A small network was shown many inputs. Here are its activations along a few directions, one row for each input.
In each table, some parts of the input vary, and every possible input appears once, in random order.
A made-up example of a description, with smaller parts first: one of 6 places along a line, together with either a single point or one of 11 places around a ring or (one of 2 separate values, together with one of 8 places around a ring).
Shared parts are said once, and a part with two or three values counts as separate values.
In the rows, zero is written as 128.

Other details of the inputs shift rows strongly along two fixed directions, in all tables alike. That doesn't count.

A family of inputs:
r1: [170 187 141 124 147 141  79 123 122 167 115 157  86 132 147 130 102]
r2: [159 147 117 139 141 149  99 123 141 147 111 105 104  98 134 134  87]
r3: [ 73  54  99 118 134 195  84 119 112 126 101 131 135 135 109  99 153]
r4: [ 64  44 111 138 117 155 142 114 128 108 119 102 160 140 115 105 169]
r5: [135 143 105 136 148 130  95 136 116 144 128 144 127  95 153 131 109]
r6: [140 181 136 178 108  29 160 132 108 131 175 107 142  99 136 140 116]
r7: [109  78 127 106 151 187 108 120 158 140  88 123 130 172 122 113 147]
r8: [189 188 124 148 154 133  91 139 119 155 123 129 102  75 145 147  78]
r9: [111 157 142 146  91  50 175 126 112  89 178 115 140 128 109 131 152]
r10: [ 86  68 105 130 120 196  74 106 111 136  92 118 121 144  87  94 151]
r11: [178 177 119 141 161 117 107 152 120 143 144 138 122  67 166 165  90]
r12: [134 134  96  94 155 188  77 123 132 126 100 172 124 126 134 117 112]
r13: [112 102 113 121 143 140 148 126 136 103 125 138 167 144 103 129 151]
r14: [122 145 137 146 110  69 190 120 149  95 151  96 146 134 103 137 139]
r15: [128 125 106  87 146 197  68 130 123 115 107 168 107 117 135 111 120]
r16: [ 75  41 109 137 131 151 140 114 149 116 108  94 170 148 100 107 156]
r17: [176 217 145 156 125  41 179 142 126 107 178 123 135  97 134 159 107]
r18: [ 87  81 117 125 105 155 147 101 134  92 111 109 144 162  92 103 164]
r19: [182 222 124 124 135 114  98 134 121 129 135 158  99  98 151 141  81]
r20: [ 76  73 141 128 112 147 121 106 117 129 112 119 128 193  84 100 182]
r21: [157  99 145  69 116 207  86 152 127 179  69 175  96 140 146 131  80]
r22: [164 169 125 104 166 168  65 137 129 167 106 174  91 122 168 132 107]
r23: [155 156 120 109 145 139 123 136 153 111 132 132 127 109 148 137 103]
r24: [ 77  81 153 162 120  47 219 127 134 109 167 102 192 184  96 137 200]
r25: [119 142 161 157 101  49 191 117 128 118 169  94 125 147 131 139 162]
r26: [ 82   8 118 105  86 178 145 137 115 146  80 129 158 147  91 105 125]
r27: [128 145 166 161 112  37 201 120 150 125 168  83 137 155 115 140 150]
r28: [164 196 138 171 105  45 165 137 116 125 188  93 108  68 166 153 103]
r29: [176 175 151 133 156 128 112 127 130 157 126 139 102 132 133 146 109]
r30: [122 112 150 116  60  38 228 159 119 105 165 130 170 124 120 148 117]
r31: [161 179 135  97 157 170  65 147 116 154 123 167  69 107 176 136 107]
r32: [142 138 111  98 141 181  97 128 137 113 118 148 113 106 156 120 115]
r33: [ 71  60 134 121 125 156 145 114 136 117 113 114 144 180 121 107 181]
Each input here is: one of 3 separate values, together with either a single point or (one of 2 separate values, together with one of 5 places around a ring).
The inputs of r20 and r10 match in every part but the choice among 3 separate values. If r1 is changed in the same way as r20 into r10, which row does it become? -> r6
Which other rows does r7 become when the choice among 3 separate values takes its other values? List them by row number. -> r16, r23

A family of inputs:
r34: [168 188 144 126 127  91 125 155 126 143 155 140 104  97 182 148  99]
r35: [ 98  82 119 111 133 156 112 129 135 136 109 134 131 147 127 116 141]
r36: [159 150 116 105 175 191  71 120 149 140  92 145  98 129 144 122 105]
r37: [154 137 121 111 142 190  83 130 130 147  97 142  95 108 160 129 103]
r38: [116 133 149 152 109  31 209 139 122 120 180 121 164 129 130 146 146]
r39: [121 134 154 159  86  33 203 132 122 113 176  91 147 123 117 137 134]
r40: [110 131 142 161 105  38 208 134 126 108 182  98 152 115 141 142 146]
r41: [ 79  83 124 159 138 133 129 105 126 113 128 106 157 166  84 112 186]
r42: [145 163 105 123 161 192  47 111 121 135 100 150  95 111 132 116 114]
r43: [179 209 127 111 130 104 102 155 118 132 158 158  91  71 184 149  82]
r44: [ 91  96 138 128 121 129 157 100 143 112 120 106 142 192  85 111 166]
r45: [189 200 145 104 133 129  88 154 122 154 137 157  69  91 179 141  78]
r46: [106 101 109 121 115 151 128 120 124 108 120 130 133 124 122 115 139]
r47: [116  91 124 130 117 144 128 120 132 134 110 112 142 133 116 121 132]
r48: [120 109 123 120 153 169 114 116 147 113 110 125 136 153 108 117 150]
r49: [116 116 110 132 167 188  66 103 129 149  94 132 114 146 116 110 138]
r50: [153 141 129 105 132 187  85 129 124 144 101 142  83 114 148 126  98]
r51: [109 116 122 144 145 150 102 104 127 138 109 117 128 159 113 114 155]
r52: [159 165 132 132 131 110 135 148 121 123 153 124 111  84 165 146 107]
r53: [133  96 111 115 136 184  94 129 129 134 100 123 127 116 121 120 111]
r54: [148 165 152 143 100  56 176 148 121 129 158 121 129 115 129 147 112]
r55: [144 124 121 115 135 176  97 136 131 151  88 144 120 125 132 129 100]
r56: [145 154 136 150 116  59 166 138 128 129 167 107 137  92 147 147 107]
r57: [ 93  80 146 124 104 117 164 119 122 125 123 128 150 171  92 116 160]
r58: [137 181 132 138 129  81 158 124 136  98 164 122 137 117 130 134 132]
r59: [105  94 125 116 128 146 122 138 127 123 126 130 137 139 126 119 143]
r60: [195 204 130 125 139 112 113 165 121 144 145 147 104  67 169 161  67]
r61: [ 91  75 137 129 113 120 162 120 128 128 120 127 162 166 104 123 165]
r62: [120 112 127 119 147 162 117 107 148 125 102 122 131 167 115 118 147]
r63: [142 188 152 166 119  55 149 121 119 130 175 110 110 132 127 145 136]
r64: [115  94 126 116 131 148 133 133 122 128 119 140 145 140 114 125 142]
r65: [ 84  78 112 130 101 119 158 123 125 104 119 124 169 147  87 116 150]
r66: [115  92 117 123 129 149 126 131 134 137 101 134 143 136 111 126 122]
r67: [112  96 106 124 112 142 126 117 125 115 119 120 144 121 109 116 127]
r68: [113 103 117 112 120 140 129 124 120 119 122 150 143 136 113 124 139]
What is each input in this table made of? -> one of 5 places along a line, together with either one of 2 separate values or one of 5 places around a ring
The inputs of r63 and r49 match in every part but the place on the line of 5. If r57 is changed in the same way as r63 into r49, which row does it become? -> r38
Which other rows does r58 become when the choice among 2 separate values takes its other values? List them by row number. -> r42
Which other rows does r44 become when the choice among 2 separate values takes its other values? List them by row number. -> r63

A family of inputs:
r69: [185 185 136 108 136 141 110 139 135 140 116 145  91 104 152 146  82]
r70: [138 117 115  99 151 218  51 135 118 150  89 158  97 117 142 117 110]
r71: [123 118 133 140 102  95 151 129 120 132 139 113 132 119 125 130 121]
r72: [164 130 106  95 168 219  60 126 141 151  75 159 106 120 130 124  92]
r73: [180 178 133 116 131 131  91 149 120 157 122 146  91  89 163 143  71]
r74: [184 182 129 120 154 138  99 145 133 158 125 148 102  94 174 151  82]
r75: [124 138 128 133 117 100 153 129 122 112 144 135 145 129 120 132 138]
r76: [123 144 131 139 102  84 146 133 114 124 158 125 126 104 141 132 122]
r77: [116 129 133 126 113  99 144 132 118 129 144 142 135 133 127 128 134]
r78: [ 86  85 153 161  99  44 215 131 120 117 166 100 178 160 100 134 177]
r79: [117 125 118 136 127 120 132 127 128 120 141 119 133 111 143 129 133]
r80: [134 163 148 142 144 113 121 105 135 126 138 113 112 157 124 123 150]
r81: [ 94  76 123  95 120 187 103 114 131 130  91 145 122 169 107 102 145]
r82: [113 129 125 139 127 100 146 135 129 116 148 121 144 122 140 131 140]
r83: [ 97  67 132 104 115 174 121 113 136 136  87 130 131 175  98 107 140]
r84: [ 80 133 145 190 114  21 196 109 127 101 183  76 164 166  91 128 194]
r85: [135 133 143 129 126 106 156 132 144 131 136 118 131 137 141 136 130]
r86: [113 128 128 129 108 100 139 136 118 126 144 131 133 125 128 125 131]
r87: [ 87  70 109 114 144 181 111 115 135 126  96 140 147 162 112 107 158]
r88: [ 90  68 121 112 135 181 107 120 119 133  99 145 139 160 107 108 159]
r89: [126 141 135 124 111 103 157 129 130 107 143 129 133 137 122 131 140]
r90: [ 98  87 120 108 137 170 118 118 141 121 102 133 133 161 123 111 153]
r91: [180 175 123 125 131 141 102 137 123 139 118 135  98  80 152 141  77]
r92: [104  73 123 110 123 171 111 117 127 146  89 139 137 162 100 113 133]
r93: [123 156 128 163 143 116 116 105 123 126 141 102 112 133 121 123 141]
r94: [135 127 138 145 116 105 142 138 118 138 145 114 122 106 139 140 120]
r95: [118 123 128 134 119 120 129 133 113 128 144 124 124 109 137 130 134]
r96: [123 135 116 137 126 108 142 124 127 104 152 117 142 106 129 130 131]
r97: [ 91  60 114 126 134 174 119 120 141 132  90 117 150 158 105 109 147]
r98: [133 172 141 163 146  86 132 110 127 130 152 118 123 145 123 133 151]
r99: [106  78 115 123 120 172 120 120 132 125  87 124 145 150  91 111 134]
r100: [136 153 133 122 130  96 154 131 139 104 154 128 132 125 133 134 135]
r101: [136 150 122 129 137 102 144 130 129 111 151 136 142 118 131 135 132]
r102: [184 183 132 107 151 143 107 139 144 139 125 141  97 102 154 145  85]
r103: [170 181 116 121 130 144  96 137 118 129 131 142 100  79 157 137  88]
r104: [177 194 119 116 137 142  90 146 119 133 130 152  98  81 160 140  83]
r105: [140 143 128 139 131 102 145 137 135 119 142 116 142 112 127 136 116]
r106: [103  65 135 108 127 183 119 120 132 140  92 126 129 172 104 114 150]
r107: [137 132 141 141 120 102 142 146 120 139 144 119 128 116 136 141 122]
r108: [104  68 114 113 130 192 112 112 134 131  73 137 145 165  86 110 142]
r109: [133 132 131 149 121  94 152 132 133 129 146 106 136 107 146 138 121]
r110: [133 127 125 144 125 106 148 126 134 115 142 108 142 109 124 132 120]
r111: [133 142 147 123 121 106 144 139 121 125 149 135 117 129 143 134 137]
r112: [124 139 119 134 131 106 141 132 129 105 151 124 145 115 126 131 132]
What is each input in this table made of? -> one of 4 places along a line, together with either a single point or (one of 2 separate values, together with one of 5 places around a ring)
The inputs of r71 and r83 match in every part but the place on the line of 4. If r103 is changed in the same way as r71 into r83, which row does it become? -> r89
The inputs of r105 and r110 match in every part but the place on the line of 4. If r86 is changed in the same way as r105 into r110, which row does it become? -> r76
A walk changes only the place on the line of 4. It starts at r100 and steps to r101. List the rest of the walk in order. -> r112, r96
List by row number the other rows that have the place on the line of 4 in common with r74. -> r72, r75, r77, r78, r87, r88, r92, r98, r101, r108
Which other rows does r85 become when the choice among 2 separate values takes its other values? List them by row number. -> r90

A family of inputs:
r113: [ 95  76 110 131 134 184  91 108 123 139  88 123 132 151  97 104 143]
r114: [122 138 140 160 116  74 158 127 120 126 159 100 134 125 126 134 142]
r115: [108 118 135 130 117 117 145 119 127 116 134 122 132 149 116 121 152]
r116: [139 152 148 150 120  78 157 129 131 135 151 107 127 130 135 141 127]
r117: [129 101 130 125 102 118 149 146 120 141 127 124 136 106 135 136 105]
r118: [ 91  80 108 119 140 182  93 112 123 128  98 141 138 153 107 106 153]
r119: [132 136 139 126 135 113 140 133 132 131 134 138 133 141 128 135 135]
r120: [134 141 148 152 115  72 168 130 129 132 149 110 140 136 117 142 132]
r121: [117 140 142 146 124  75 165 130 126 119 163 119 140 134 136 136 153]
r122: [105  89 124 105 129 180 108 111 137 128  93 135 124 168 104 107 146]
r123: [196 212 142 112 138 120 106 147 127 144 135 156  87  96 163 151  78]
r124: [101  55 115  91 103 186 121 134 125 129  88 145 141 139 110 111 124]
r125: [123 119 120 125 140 149 121 116 145 120 114 120 132 141 118 120 134]
r126: [162 155 105  91 156 223  31 126 120 151  82 170  79 107 146 118  86]
r127: [ 92  45 113  96 116 189 117 138 127 133  89 146 149 142 116 110 135]
r128: [134 157 127 148 133  93 143 127 130 111 157 112 133 109 134 135 132]
r129: [112 112 136 148 122 114 140 117 126 132 129 106 133 143 115 125 145]
r130: [119 146 122 156 125  75 160 123 125 103 162 112 151 114 123 133 141]
r131: [110 131 136 139 113  94 152 125 121 112 152 118 134 136 120 126 149]
r132: [123  89 109 111 117 155 134 140 132 119 110 132 146 111 125 126 111]
r133: [204 204 122 108 165 166  74 140 138 146 111 156  87  88 162 146  68]
r134: [123 146 132 153 125  77 168 123 134 105 160 106 145 124 126 135 144]
r135: [191 217 133 123 155 122  85 149 118 146 152 152  80  75 187 151  86]
r136: [109 114 137 129 132 115 146 122 136 125 135 124 138 155 124 124 153]
The inputs of r114 and r135 match in every part but one. If r113 is changed in the same way as r114 into r135, which row does it become? -> r118
What is each input in this table made of? -> one of 4 separate values, together with either a single point or one of 5 places along a line
Which other rows does r129 become when the choice among 4 separate values takes its other values? List them by row number. -> r115, r121, r134
Which other rows does r123 become when the choice among 4 separate values takes its other values? List them by row number. -> r119, r120, r133
